Each row has a name. Each question is about the rows just above it.

biki: -0.8, -27.1, -37.8, 18.7, -39.8, -30.8, -26.6, -39.6, 9.0, -41.1, -37.2, 15.3, -44.3, -36.4, -12.5, 21.1, -15.1, -39.5, -49.2, -21.8, -5.6, -34.9, -29.9, -17.0, -5.4, -28.8, -20.8, -52.6, -9.9, -62.3, -57.1, -46.1, 25.6, 15.4, -10.3, -18.3, -38.0, -0.5
Bozes: 61.8, 90.1, 83.9, 17.9, 89.3, 32.8, -39.8, -17.1, 55.9, 91.0, -60.3, 37.7, 55.4, 58.4, 59.0, 3.8, 56.5, -38.8, 14.0, -24.2, -23.2, -15.5, 72.8, 71.5, 90.6, 78.2, 3.9, -45.3, -42.0, -34.9, 36.1, 82.0, -9.0, -22.8, -26.1, -7.4, 13.0, 47.1
feb: -49.5, -85.0, -77.6, -6.2, -72.3, -44.0, 18.7, 11.9, -49.9, -83.3, 35.7, -37.4, -59.9, -71.2, -61.6, 15.8, -55.0, 2.0, -35.1, 22.6, 10.5, -12.0, -70.2, -63.3, -72.5, -81.5, -76.4, 6.6, 40.3, -1.8, -53.2, -77.5, -5.9, -5.2, 26.9, 4.5, -19.0, -40.7
nik: 42.6, 51.5, 58.1, 12.0, 62.4, 15.9, -27.4, -23.9, 31.2, 58.0, -29.9, 17.3, 35.3, 27.0, 35.3, 15.3, 31.7, -40.2, -0.8, -2.7, -12.7, -27.3, 42.7, 45.2, 47.7, 37.8, 44.8, -44.4, -20.6, -17.1, 23.8, 54.0, -12.3, 35.2, -8.4, -13.8, 8.3, 26.9
vife: -15.3, -26.4, -17.0, 2.8, -13.2, -19.0, 24.2, 9.7, -15.4, -29.7, 37.6, -15.5, -20.4, -15.3, -40.2, 16.3, -11.8, 26.1, -15.6, 38.4, 18.7, 9.9, -29.1, -44.9, -33.1, -28.7, -30.3, 32.6, 20.6, 40.2, -14.2, -18.4, -12.5, 0.2, 20.2, 2.1, -1.0, -20.8
zil: 16.1, -29.5, -19.6, -2.7, -8.4, -20.9, 22.7, 30.4, -10.5, -30.9, 38.9, -19.8, 9.1, -36.2, -7.3, 41.1, -24.6, 20.9, 15.7, 31.5, 29.4, 14.0, -27.3, -10.8, -30.4, -69.9, -31.8, 18.7, 23.7, 29.3, 19.1, -44.7, -50.9, -23.5, 22.8, 39.4, 20.0, -10.5
revak: 14.9, -4.5, -17.9, 29.6, -18.2, -35.4, -43.8, -50.4, 23.2, -26.3, -54.5, 21.8, -29.5, -19.0, -25.6, 44.7, 6.6, -64.8, -69.5, -7.6, -8.2, -49.7, -14.6, -28.6, 4.8, -19.5, -3.0, -79.0, -22.1, -53.6, -50.3, -31.9, 13.6, 2.0, -6.8, -30.2, -32.2, -7.1
nosez: 4.9, 59.6, 56.1, 3.2, 44.3, 37.4, -21.7, -12.9, 24.2, 63.8, -49.0, 18.5, 31.4, 56.2, 24.9, -32.0, 41.7, -27.9, 19.9, -22.4, -37.4, -7.3, 53.1, 18.8, 47.5, 81.7, 55.3, -29.2, -27.5, -21.1, 24.0, 71.3, 27.7, 0.6, -21.0, -26.6, 5.6, -0.6
Shuffled Bozes with one entry gone: 91.0, 90.1, -24.2, -17.1, 90.6, 55.9, 17.9, -42.0, 37.7, -39.8, 83.9, 78.2, 13.0, 71.5, -9.0, -22.8, 14.0, 55.4, -7.4, -60.3, 72.8, -38.8, 58.4, -45.3, 3.9, -15.5, -26.1, 36.1, 32.8, 47.1, 59.0, -34.9, 56.5, 89.3, -23.2, 61.8, 82.0, missing
3.8
Shuffled vife with one entry gone: -1.0, 2.1, 9.7, -26.4, -19.0, -20.4, 38.4, 20.2, -18.4, 18.7, -12.5, 9.9, -14.2, -40.2, -28.7, 2.8, 0.2, 16.3, -15.5, 37.6, -33.1, -29.1, -15.3, -17.0, -15.4, 24.2, -44.9, -20.8, 20.6, -29.7, -13.2, -11.8, -30.3, 32.6, -15.3, 40.2, 26.1, missing
-15.6
vife without one entry, shuffled: 24.2, -29.1, 40.2, 9.9, -12.5, 2.1, -13.2, 2.8, 20.6, 26.1, -1.0, -15.4, 20.2, 32.6, 0.2, -29.7, -30.3, -15.6, 18.7, 9.7, -33.1, -15.5, -28.7, -14.2, 38.4, -40.2, -18.4, -20.4, -26.4, -17.0, 16.3, -15.3, -11.8, 37.6, -15.3, -19.0, -44.9. Gone:
-20.8

zil: -26.7, -7.4, -8.1, 29.0, 13.7, -3.8, -10.1, -5.9, 11.8, -8.2, 2.8, -5.1, 33.4, -6.8, 33.6
nik: 2.6, -30.6, 40.6, 67.7, 33.1, 33.0, -70.1, -9.8, 36.3, -44.9, 49.9, 9.3, 73.9, -58.7, -29.9
vife: -26.7, -7.4, 50.0, 29.0, 13.7, -3.8, -10.1, -5.9, 11.8, -8.2, 2.8, -5.1, 33.4, -6.8, 23.5
Which entry of nik is missing from -9.8, 49.9, 36.3, 33.1, -58.7, 33.0, 67.7, -29.9, 40.6, 9.3, 2.6, -30.6, -70.1, -44.9?
73.9
Shuffled nik with one entry gone: 33.0, 2.6, 73.9, 67.7, 9.3, 40.6, -9.8, 36.3, -29.9, -58.7, -30.6, -70.1, 49.9, -44.9, missing
33.1
zil without one entry, shuffled: -6.8, -7.4, 29.0, -26.7, 2.8, 33.4, 33.6, -8.1, 11.8, -3.8, -8.2, -10.1, -5.9, 13.7. Gone:
-5.1
Shuffled nik with one entry gone: 9.3, 67.7, -70.1, -44.9, -30.6, 49.9, -29.9, 36.3, -9.8, 33.0, 73.9, -58.7, 40.6, 33.1, missing
2.6
Which entry of zil is missing from -10.1, 33.6, -7.4, -26.7, -5.9, 11.8, 2.8, 29.0, 33.4, 13.7, -5.1, -8.1, -6.8, -3.8?
-8.2

revak: -1.9, 6.6, -3.1, 29.5, 59.0, -10.7, 26.5, 67.9, 17.8, 6.2, -24.9, -7.7, 15.9, 19.3, 23.7, -9.4, 4.4, 54.2, -23.4, 31.5, -0.5, 63.9, 19.4, 45.3, 17.3, -9.6, 1.0, 21.2, -29.5, 68.1, -35.5, -1.9, -75.4, 6.1, 5.9, 26.6, 38.9
biki: -26.8, -4.9, -3.4, -40.9, -63.1, -10.3, -22.1, -42.5, 6.0, -21.5, 20.2, 0.2, 9.9, -31.4, -34.6, 23.0, -25.8, -65.4, 24.9, -39.7, -30.7, -76.6, 33.7, -21.9, -1.8, 20.2, 12.6, -33.5, 30.3, -63.0, 27.3, -7.0, 54.5, 11.9, -39.2, -38.3, -10.4
lud: 22.2, 2.2, -11.0, -76.5, -25.5, -35.1, -16.6, -57.7, 24.8, -20.7, -1.9, 27.7, 12.5, 21.4, 40.0, -48.3, 63.0, 2.2, 18.9, 43.5, 16.3, -53.5, 9.5, -24.8, 32.0, -17.3, -16.6, -67.8, -6.4, -20.9, 24.9, -11.3, 5.9, -4.6, 44.9, 17.4, 1.9
Shuffled lud with one entry gone: 12.5, 17.4, -76.5, -25.5, 21.4, 1.9, -1.9, 18.9, -20.7, -11.3, -20.9, 9.5, 16.3, 27.7, 40.0, -17.3, 44.9, 32.0, -16.6, -24.8, -67.8, 63.0, -4.6, 24.8, 2.2, 5.9, 43.5, -35.1, -48.3, -53.5, -6.4, -57.7, -16.6, 2.2, -11.0, 22.2, missing
24.9
Shuffled biki with one entry gone: 6.0, -30.7, -42.5, 0.2, -63.0, -3.4, 20.2, -22.1, -10.4, 12.6, 30.3, 23.0, 54.5, -34.6, 33.7, -39.7, -10.3, -25.8, -33.5, -21.9, 11.9, -1.8, -38.3, 9.9, -76.6, -7.0, 20.2, -31.4, -21.5, 24.9, -26.8, -65.4, 27.3, -4.9, -63.1, -40.9, missing
-39.2
Which entry of revak is missing from -75.4, 63.9, 5.9, -29.5, 26.5, 68.1, 23.7, 38.9, -0.5, -3.1, 4.4, -23.4, 6.2, -10.7, 29.5, -24.9, 17.8, 6.6, 19.4, -1.9, 21.2, -1.9, 31.5, 1.0, 67.9, 6.1, 54.2, -9.4, 15.9, 59.0, 45.3, -7.7, -35.5, 17.3, -9.6, 26.6?
19.3

Bozes: -41.1, 33.6, 8.8, -36.1, 22.1, -6.8, -3.9, -2.4, 1.0, 74.3, -4.5, 18.4, 9.0, 0.9, 15.4, -33.9, 50.0, 45.8, 1.1, -30.0
feb: 1.4, 19.3, -6.5, 34.7, -20.1, -63.0, 29.2, 59.5, -22.9, 18.2, -49.2, -19.4, 16.3, 25.8, -4.4, 6.1, -13.7, 55.3, 16.3, 5.3
nik: -14.9, 4.9, 17.5, -15.8, -16.1, 7.3, -35.8, -43.3, 18.6, 73.6, 36.4, 11.7, -11.1, -44.8, 25.4, -12.0, 55.3, 27.2, -16.2, 1.0
lud: -30.9, 22.2, 14.1, -28.1, 21.0, 5.1, -22.5, -26.3, 28.4, 77.2, 19.5, 18.7, -0.5, -22.2, 23.0, -25.6, 57.3, 37.0, -12.3, -18.6
revak: -33.7, 35.3, -2.4, -20.1, 9.8, -45.9, 27.2, 44.6, 12.5, 49.4, -46.7, -1.2, 18.4, 30.3, -2.8, -25.3, 17.2, 55.9, 11.2, -23.6
kaz: 2.4, -16.5, 41.1, -4.6, 12.1, -1.0, -42.3, -49.8, 4.4, 63.1, 41.2, -2.2, -22.1, -61.3, 21.8, 3.6, 44.6, 15.7, -16.6, 24.0
Bozes without one entry, shuffled: -30.0, -33.9, 1.1, 15.4, -3.9, 50.0, 74.3, -4.5, 22.1, -6.8, 1.0, -41.1, -36.1, 33.6, 8.8, 18.4, 45.8, -2.4, 9.0. Gone:
0.9
Which entry of nik is missing from 27.2, -14.9, 4.9, 25.4, 18.6, -35.8, 55.3, -11.1, -43.3, 1.0, 36.4, 17.5, -12.0, -16.1, -44.8, 7.3, -15.8, 11.7, 73.6?
-16.2
Shuffled Bozes with one entry gone: 1.0, 9.0, 1.1, -4.5, 18.4, 22.1, -2.4, -36.1, -3.9, -6.8, 0.9, 74.3, 45.8, -41.1, 50.0, 15.4, -33.9, -30.0, 33.6, missing
8.8
Shuffled Bozes with one entry gone: 33.6, 50.0, -3.9, -30.0, 1.1, 15.4, -41.1, 8.8, 18.4, -6.8, -36.1, 45.8, -2.4, -4.5, 74.3, 0.9, 22.1, -33.9, 9.0, missing
1.0
Bozes without one entry, shuffled: 1.0, 9.0, 8.8, 18.4, -4.5, -30.0, 15.4, -41.1, 50.0, -33.9, 0.9, -2.4, -6.8, 45.8, -3.9, 1.1, -36.1, 33.6, 22.1. Gone:
74.3
Shuffled kaz with one entry gone: -49.8, 41.1, -16.6, 63.1, -61.3, 21.8, -22.1, -2.2, -4.6, 44.6, -1.0, 4.4, 12.1, 2.4, 15.7, 3.6, 24.0, -16.5, -42.3, missing
41.2

Gobo: -11.7, -11.6, -67.5, 19.7, 37.0, 1.9
biki: 18.9, -34.8, -10.1, -34.9, 7.2, -18.8
kaz: 16.7, 16.8, -27.9, 10.9, 10.8, -5.3
nik: 12.5, -36.1, -30.8, -30.8, 5.3, -21.3
zil: 18.9, -43.4, -10.1, 13.1, -7.3, -5.3
nosez: -61.9, 8.5, -17.3, 27.1, -16.7, 8.6
revak: -25.7, 27.2, -10.4, 42.5, 9.1, 16.2
lud: -33.5, -19.5, -6.1, 8.3, -11.2, 9.2
Which entry of biki is missing from -10.1, -34.8, 7.2, 18.9, -18.8?
-34.9
Which entry of nosez is missing from -17.3, 8.6, -16.7, -61.9, 8.5?
27.1
Which entry of kaz is missing from 16.8, 16.7, -27.9, -5.3, 10.8?
10.9
biki without one entry, shuffled: 18.9, -34.8, -10.1, -18.8, 7.2. Gone:
-34.9
Which entry of nosez is missing from 27.1, -17.3, -16.7, -61.9, 8.6?
8.5
Gobo without one entry, shuffled: -67.5, -11.7, 37.0, 19.7, 1.9. Gone:
-11.6

Gobo: 54.3, 73.6, 5.1, -66.8
vife: -73.5, -28.6, -28.7, 53.3
nosez: 34.3, 67.6, 83.5, 34.2
Bozes: 83.5, -9.4, 12.6, 19.9
kaz: -27.1, -16.4, 50.4, -35.8
zub: -27.1, -16.4, -16.3, -35.8
feb: 70.5, 50.7, -3.7, 50.6
vife without one entry, shuffled: -73.5, -28.7, -28.6. Gone:
53.3
nosez without one entry, shuffled: 83.5, 34.3, 67.6. Gone:
34.2
vife without one entry, shuffled: -28.6, 53.3, -73.5. Gone:
-28.7
feb without one entry, shuffled: 70.5, -3.7, 50.7. Gone:
50.6
Which entry of zub is missing from -35.8, -27.1, -16.3?
-16.4

Gobo: 14.4, -60.2, -10.0, -25.0, -4.1, -36.7, 2.1, 1.6, 69.7, 10.2, -0.2, -3.2, 31.7, -37.0, -36.8
Bozes: 31.6, -27.6, 7.4, 0.3, 31.7, 33.5, 10.3, -10.4, 19.5, 10.9, -38.1, -27.5, 7.8, 7.9, 12.2
nosez: 31.6, 10.2, 7.4, 0.3, 1.4, 33.5, 10.3, -10.4, 19.5, -26.5, 7.3, 33.1, -18.1, 26.4, 32.8
lud: 47.6, -18.2, 34.1, -4.5, 25.5, 10.1, 12.3, 25.6, 20.1, 42.4, -1.2, -32.5, 21.9, -8.4, 11.2
nosez without one entry, shuffled: 32.8, -26.5, 33.1, 10.3, 7.3, 1.4, -10.4, 0.3, 33.5, 10.2, 19.5, 26.4, -18.1, 31.6. Gone:
7.4
Bozes without one entry, shuffled: 7.4, -27.5, -27.6, 33.5, 10.3, 7.9, -38.1, 7.8, -10.4, 19.5, 12.2, 0.3, 10.9, 31.7. Gone:
31.6
Which entry of Gobo is missing from 31.7, 14.4, -25.0, 1.6, -3.2, 2.1, 10.2, 69.7, -36.7, -36.8, -60.2, -10.0, -37.0, -0.2?
-4.1
Bozes without one entry, shuffled: 7.8, -27.5, -38.1, 10.9, 7.9, -10.4, 31.6, 19.5, 12.2, 10.3, 31.7, 0.3, 7.4, 33.5. Gone:
-27.6
Bozes without one entry, shuffled: 12.2, 7.4, 19.5, 33.5, -38.1, -10.4, -27.5, 7.9, 31.7, 0.3, 10.9, 10.3, -27.6, 31.6. Gone:
7.8
Shuffled Gobo with one entry gone: 2.1, -4.1, -36.7, -0.2, 1.6, -25.0, -37.0, -10.0, -3.2, 14.4, -60.2, 10.2, 69.7, 31.7, missing
-36.8
Bozes without one entry, shuffled: 10.9, 7.9, 31.7, 7.8, -27.6, 12.2, 31.6, 33.5, 10.3, -10.4, 19.5, 7.4, 0.3, -38.1. Gone:
-27.5

Gobo: 70.4, -48.0, -71.6, -22.3
zil: 1.7, -79.6, -48.1, 30.2
kaz: -27.5, -9.9, 27.3, 13.9
biki: 51.4, -37.0, -66.6, -16.2
vife: 40.4, -13.6, 53.9, -54.1
revak: 1.1, -36.8, 12.1, -4.2
lud: 38.5, 12.0, 54.9, -64.9
Bozes: 85.0, 59.1, 59.0, 13.9
nik: -27.5, -9.9, 27.3, 51.3
feb: 77.7, 45.8, 2.6, -77.5
nosez: -42.3, -1.2, 40.3, 76.1
zub: 42.0, 64.6, 64.7, -19.0
zub without one entry, shuffled: 64.7, 42.0, -19.0. Gone:
64.6
Shuffled nosez with one entry gone: 40.3, -1.2, 76.1, missing
-42.3
Shuffled biki with one entry gone: 51.4, -66.6, -37.0, missing
-16.2
Shuffled Bozes with one entry gone: 13.9, 85.0, 59.1, missing
59.0

